Each row below is a small network's average activation on inputs in which a field has the value named, seen along a few directions.
Related values have similar rows: they may be neighbours, one step apart, or belong to one group.
In the rows, zero is written as 128.

Other fields shift rows strongly along one fixed direction, in all tables alike. That doesn't count.

D, 14 values:
d14: [128 135 144 100  97 165 138 135 129 135 143 103 150 126 136 141 114 161
 171 121 105]
d13: [137 123 110 110 134 123 143 124 129 140 108 109 109 128 148 139 129 138
 138 125 129]
d10: [131 137 123 138 140 120 136 125 122 130 135 106 124 110 112 140 131 123
 124 122 133]
d8: [125 121 137 148 138 128 115 127 131 127 135 127 122 121 115 114 131 128
 123 144 129]
d7: [116 143 119 122 136 116 136 145 126 106 142 127 136 136 133 130 115 115
 158 104 122]
d11: [121 125 137 133 123 122 150 164 136 147 167 104 109 115 147 129 122 176
 185 148 124]
d2: [129 128 131 135 129 112 147 150 136 147 144 107 115 115 124 134 122 143
 158 144 128]
d1: [129 117 115 120 137 137 121 117 132 123 114 141 115 129 138 124 138 127
 105 128 127]
d3: [127 140 109 101 123 137 177 160 132 156 145  91 107 109 171 143 110 183
 181 115 114]
d9: [123 138 124 120 121 115 143 160 132 130 155 116 127 125 135 141 116 141
 175 108 112]
d5: [134 120 143 118 113 145  85  94 118 113  96 152 158 151 120 133 134 100
  90 128 132]
d6: [136 114 150 168 137 120  70  76 127  99  91 196 144 136  85 103 168  62
  23 164 159]
d12: [132 113 123 140 141 132 120  96 119 126  95 140 125 145 122 115 133 103
  74 121 139]
d4: [124 138 126 138 123 120 112 119 124 113 122 174 151 147 108 107 129  92
  87 118 139]
The values of D form 4 separate groups.
Which other values are in the same group as d5? Give them in the order they are listed.
Answer: d14
Which other values are in the same group as d6? Give them in the order they are listed.
Answer: d10, d8, d11, d2
Which other values are in the same group as d9? Give them in the order they are listed.
Answer: d7, d4

M, 12 values:
m12: [107 136 125 106 108 143 136 163 127 116 147 152 144 167 180 119  98 168
 186 109  96]
m2: [121 132 143 134 132 141  62  82  97  83 112 147 187 158  77 131 128  66
  88 104 145]
m10: [153 120 117 109 121 133 139 103 117 143  99  89 111 136 160 152 143 155
 141 106 119]
m6: [124 138 133 126 129 106 157 174 139 162 169  92 108  89 134 141 119 176
 198 176 148]
m11: [125 125  91 155 175  91 154 130 136 126 124 129  84 117 117 109 139  95
  87 126 146]
m4: [123 113 130  99 127 168 104 112 129 122  92 142 144 131 138 157 114 116
  89 135 111]
m5: [127 120 139 197 168  93  81  95 120  97 106 203 124 114  86 119 169  61
  17 152 159]
m3: [124 131 167 152 110 117 165 187 149 168 198  60 104  94 135 114 111 198
 233 169 116]
m1: [137 133 111 119 113 148 159 117 123 146 139 102 111 142 156 105 138 160
 111 117 132]
m7: [138 132 118 113 109 118  95 140 139 129 134 146 133 132 117 127 129 120
 137 101 102]
m8: [124 135 154 136 114 128 122  99 123  91 103 167 173 157  98 121 129  49
  71 123 147]
m9: [134 123 108  90 131 151 161 133 138 153 114 106 112  99 139 139 117 171
 177 117 116]
The values of M form 3 separate groups.
Which other values are in the same group as m2? Give them in the order they are listed.
Answer: m12, m7, m8
Which other values are in the same group as m3? Give them in the order they are listed.
Answer: m6, m11, m5

U, 30 values:
u18: [120 138 119 134 142 109 177 174 142 140 167  84 101  97 117 145 108 157
 201 117 126]
u7: [129 119 139 163 142 116  97 106 137 111 103 171 118 140 120  95 155 101
  60 157 149]
u10: [128 133 146 127 108 144 100 105 115 124 130 118 155 127 104 124 138 112
 120 120 131]
u4: [117 130 140 126 112 123 171 189 141 161 196  71 105 115 174 146 110 207
 241 147  99]
u11: [123 132 133 150 129 109  96 140 131 109 143 159 139 133 118 111 138 100
 119 136 137]
u15: [125 136 105 138 160 111 139 121 125 121 113 129 124 118 119 133 123 109
 115 116 141]
u27: [124 151 131 120 114 121 138 155 133 123 159  97 144 126 121 142 114 141
 193  97 118]
u9: [133 116 160 150 123 146  99 119 128 125 123 144 137 126 107 122 136 120
  90 160 137]
u5: [129 123 143 121 105 159 111 125 123 129 135 118 145 127 132 121 118 147
 148 146 124]
u17: [128 128 135 112 116 149 126 110 123 111 110 170 145 157 145 120 138 117
 100 136 127]
u12: [131 133 142  99  97 151 151 135 130 146 134  93 126 127 156 137 109 177
 170 118 114]
u3: [132 125 127 103 110 143 151 138 123 149 131  79 137 127 134 157 101 161
 182 109 103]
u14: [128 143 146 131 101 139 110 127 129 128 144 146 139 142 145 122 127 132
 132 137 114]
u16: [137 116 132 141 134 133 139 134 140 146 139  98 107 118 129 119 134 155
 147 160 138]
u8: [128 131 100 115 132 119 137 138 120 121 115 149 116 139 141 125 126 126
 130 104 121]
u26: [121 147 119  96 116 123 174 171 119 146 164  74 127 128 147 157  98 167
 221  80 107]
u28: [138 127 132 146 136 119 124 116 123 132 128 110 123 105 104 135 148 119
 112 150 143]
u22: [124 122 104 144 157 113 119 118 130 110 115 170 109 134 123 122 133  98
  74 126 131]
u1: [134 130 106 124 145 129 106  90 122  94  84 159 135 150 100 128 128  67
  54 104 144]
u19: [132 112 123 132 144 141  88  56 113 101  66 163 149 145 101 139 145  65
  11 126 150]
u13: [128 122 119 124 133 124 157 132 125 164 127  85 110 101 132 137 126 141
 137 118 137]
u24: [119 128 118 137 146  90 133 152 139 134 150 143 117 115 124 109 127 125
 133 138 128]
u21: [135 129 143 157 145 117  82  94 123  81 107 181 162 141  76 115 152  45
  57 141 160]
u2: [122 120 154 129 136 129 110 126 131 119 128 107 133 116 110 135 126 117
 144 152 135]
u30: [133 110 125 132 145 132 122 114 134 149 100 126 114 119 139 124 140 138
  99 143 141]
u25: [129 131 106 129 123 123 166 155 129 159 142 109  89 119 162 124 128 170
 157 130 119]
u29: [128 102 120 126 133 136 111  93 131 120  91 173 132 149 142 108 143 105
  59 125 121]
u20: [147 115 126 118 128 150 110  77 116 128  85 158 129 135 127 126 150 109
  64 136 129]
u6: [124 143 136 122 116 117 129 151 131 116 155 145 145 134 134 121 117 132
 163 115 115]
u23: [111 149 112  93 110 122 167 181 132 144 156 110 128 129 157 140 102 181
 208  97 100]
The values of U form a network in which each value has 4 neighbours.
List every value one step from u9, in the order listed.
Answer: u4, u5, u16, u2
List every value one step from u3, in the order listed.
Answer: u10, u12, u26, u19
List every value one step from u6, in the order listed.
Answer: u11, u27, u14, u23
Each value of U is a pair of two hidden parts, and every pair occurs once (6 first parts, 5 second parts).
u6 and u5 share the first part; u6 and u23 share the second. Which value has the first part of u23 and the second part of u5?
Answer: u12
u2 and u11 share the first part; u2 and u28 share the second. Which value has the first part of u28 and the second part of u11?
Answer: u24
u27 and u14 share the first part; u27 and u21 share the second. Which value has the first part of u21 and the second part of u14?
Answer: u4
